1.53	6.51	-0.83	-5.33	-0.75	-1.73	1.49	-0.38	-3.21	2.09	-0.61
-1.97	-5.29	0.59	4.63	0.35	1.64	-2.11	0.50	2.69	-2.34	-0.27
1.95	5.89	-0.70	-5.01	-0.42	-1.28	2.10	-0.82	-3.01	1.92	-0.40
1.80	4.89	-0.58	-4.45	0.28	-1.19	1.84	-1.21	-2.30	1.57	-0.15
The last entry, reading row by row: -0.15
What is the 3rd entry in reading order?
A: -0.83
The 1st entry, reading row by row -> 1.53
The largest entry in the first row is 6.51
The third entry on the diagonal from the top-right corner: -3.01
What is the entry directly above -3.01?
A: 2.69
What is the entry just right of 4.63?
A: 0.35
What is the entry in the top-right corner?
A: -0.61
The entry just left of 2.09 -> -3.21
The second entry on the main diagonal: -5.29
The bottom-left entry is 1.80
What is the entry just left of 1.49?
A: -1.73
What is the 5th entry from the end, reading row by row?
A: 1.84
What is the fourth-last entry, reading row by row?
A: -1.21
The entry just right of 4.89 -> -0.58
The top entry of the column that holds the smallest entry: -5.33
What is the entry just right of 0.35?
A: 1.64
The entry just left of 2.10 is -1.28
What is the 2nd entry on the diagonal from the top-right corner?
A: -2.34
The second largest entry: 5.89
What is the entry just right of -0.70?
A: -5.01
What is the third entry on the main diagonal?
A: -0.70
What is the entry just left of 2.69?
A: 0.50
What is the second entry from the end, reading row by row?
A: 1.57
What is the entry just left of -0.38?
A: 1.49
What is the fifth entry, reading row by row?
A: -0.75
The 3rd largest entry: 4.89
The entry just left of -3.01 is -0.82

grid =
[[4 5 2 4 5 6 5 5]
 [5 4 5 3 2 2 6 2]
 [2 5 6 3 6 5 6 4]
 [6 7 3 2 7 5 7 2]]
Rows and columns are numbered from 1.
The entry in row 1 and column 2?
A: 5
The entry at row 1, column 1?
A: 4
The bottom-right entry?
A: 2
The entry in the top-right corner?
A: 5
The entry in row 3 and column 3: 6
The entry at row 2, column 2 is 4
